Each row below holds a small network's activations on one input, seen along a few directions.
In each table, some parts of the input vary, and every possible input appears once, in random order.
A made-up example of a description, with smaller parts first: line(4) and (point or ring(11) or (values(2) and ring(8))).
Shared parts are said once, and a part with two or three values counts as separate values.

Other details of the inputs shift rows strongly along two fixed directions, in all tables alike. That doesn't count.

A family of inputs:
row 1: [-44   0   9   6 -29 -35   0  -2 -13  21  27 -28  56  13  12]
row 2: [-14  -4  58 -21 -30 -37 -35  -3  15  18  56  47  39  50 -29]
row 3: [ 23 -11 -50  15   2  59  17  -1   2 -68 -29   3 -61 -46  98]
row 4: [-43 -10 -40  -9 -13  -9  12   6  -9  -2 -36 -66  20 -16  30]
row 5: [-35  20  44   1  -4 -54 -10  -1  15  46  26  38  34  50 -64]
row 6: [-20  22  12 -47 -10 -36 -10  11 -27  52  42 -32  17 -22 -25]
row 7: [ 47  31  61  14  18  21 -10   8  47  14  12 120 -67  20 -58]
row 8: [-43  -3 -44  -7  -9  -9  19   7 -13  -1 -30 -64  22 -16  29]
row 9: [-15  -7 -22 -44  -8   6   5  13 -16  14  -6 -73 -16 -49  31]
row 10: [-22  -5 -71   8   9 -11  14   9 -31  26 -17 -74   2 -26   2]
row 11: [  33  -12    2  -40   44   11    5  -21  -21  -33  -22 -123   14  -39
  -19]
row 12: [-34  -9 -19  -5   0 -44 -10   3 -22  59  11 -49  20   7 -45]
row 13: [-31 -30 -39  -4  -3 -23  -3   2 -19  35 -22 -69   1 -11 -15]
row 14: [ 49  -1 -44  73  34  59  24   7  35 -28 -67  70 -88  -3 -13]
row 15: [  41   14  103  -32   46  -36  -32  -26    5   22   37   -6   25   40
 -124]
row 16: [-36  -9  69  14 -30 -41 -37  -6  24  29  29  40  43  48 -34]
row 17: [ 12   8  11  59  -5  27  12   0  33 -30 -17  71 -14  19  15]
row 18: [-28 -21  51  19  -9 -37 -37 -21   6  56  34  40  26  43 -48]
row 19: [-36  -1  59  -5 -16 -51 -31  -4  28  44   8  37  28  53 -65]
row 20: [  41   16  -12  -33   46   11   12   -1  -63  -24  -14 -110   18  -32
  -18]
row 21: [ 18  36  17  54  24  13  21   5  44 -11 -17 111 -32  38 -41]
row 22: [-28  -9 -36  15  -8 -13   3 -14 -33  32  12 -45  35 -13  27]
row 23: [ 10   1  15  58  -7  29   3   1  38 -32 -22  71 -17  19  16]
row 24: [-33 -25   5 -36 -22 -21 -25  -6 -15   1  31 -45   7 -16  49]
row 25: [-20 -11 -28 -27 -21  -7  -4  -5 -30 -12  20 -51   3 -34  68]
row 26: [-29 -25 -12 -34 -33  -8 -16   4  -9 -17  16 -46  35  -3  48]
row 27: [ -7  14  44 -17 -30 -47 -12  -4  -5  22  65  50  45  45 -31]
row 28: [-24  -6  12 -56 -18 -28 -12  12  -2  23  19 -26  45   8  -4]
row 29: [ 41   0 -39  82  24  72  25 -10  21 -38 -45  74 -60  -9  37]
row 30: [ 100   39   83   23   70   28   -8  -13   20  -25   -1   83  -39   41
 -110]
row 31: [-10   2  88 -42  -9 -42 -40   2  26  67  48  36  -7  30 -73]
row 32: [ 34 -27 -30  79  20  79  12 -10  33 -50 -64  70 -71 -13  41]
row 33: [-21  10  10 -33 -28 -50 -16 -12 -36  24  58 -14  27  -5  17]
row 34: [-28 -41 -50  -2  -5 -10   2   3 -18  21 -41 -80  -9 -23   3]
row 35: [ 57  26 -32  24  23  66  44  22  27 -59 -38  88 -49 -12  25]
row 36: [-16  -5 -38 -47 -12   4  16  18 -16  -9  -8 -54  28 -25  41]
row 37: [ -6  27  69 -35  -5 -46 -30   6   5  68  59  42   4  21 -75]
row 38: [-24 -11 -20 -31 -34 -12  -1   2 -22 -13  25 -42  39  -5  44]
row 39: [-15   1 -41 -45 -11   2  22  20 -23  -9  -4 -51  30 -27  39]
row 40: [  99   33   86   21   70   28  -10  -17   31  -27   -2   81  -40   40
 -111]
row 41: [-17  -3 -33 -26 -22 -11   2  -7 -37 -11  23 -48   4 -36  67]
row 42: [ 40  -8 -37  83  22  76  21  -9  26 -43 -52  74 -66 -11  39]
row 43: [ 17   9 -70  62   1  61  55   8   3 -67 -51   2 -26 -36  90]
row 44: [ 32   1 -70  21 -10  64  41   8  -2 -81 -34   7 -30 -34  91]
row 45: [-17 -19 -29 -51 -15   5   3  16  -3 -10 -19 -60  24 -24  44]
Description of these inputs: line(5) and (point or (values(2) and line(4))).
Changing only the line(5) part turns row 11 into row 40. The same change can be made to row 19. Which row results?
> row 8
Changing only the line(5) part turns row 21 into row 5. The same change can be made to row 33. Which row results?
> row 41
Which other rows does row 5 become when the line(4) part takes its other values? List them by row number.
> row 12, row 37, row 39
A walk changes only the line(5) part. It starts at row 32 and steps to row 18. List the rest of the walk in order.
> row 42, row 29, row 22
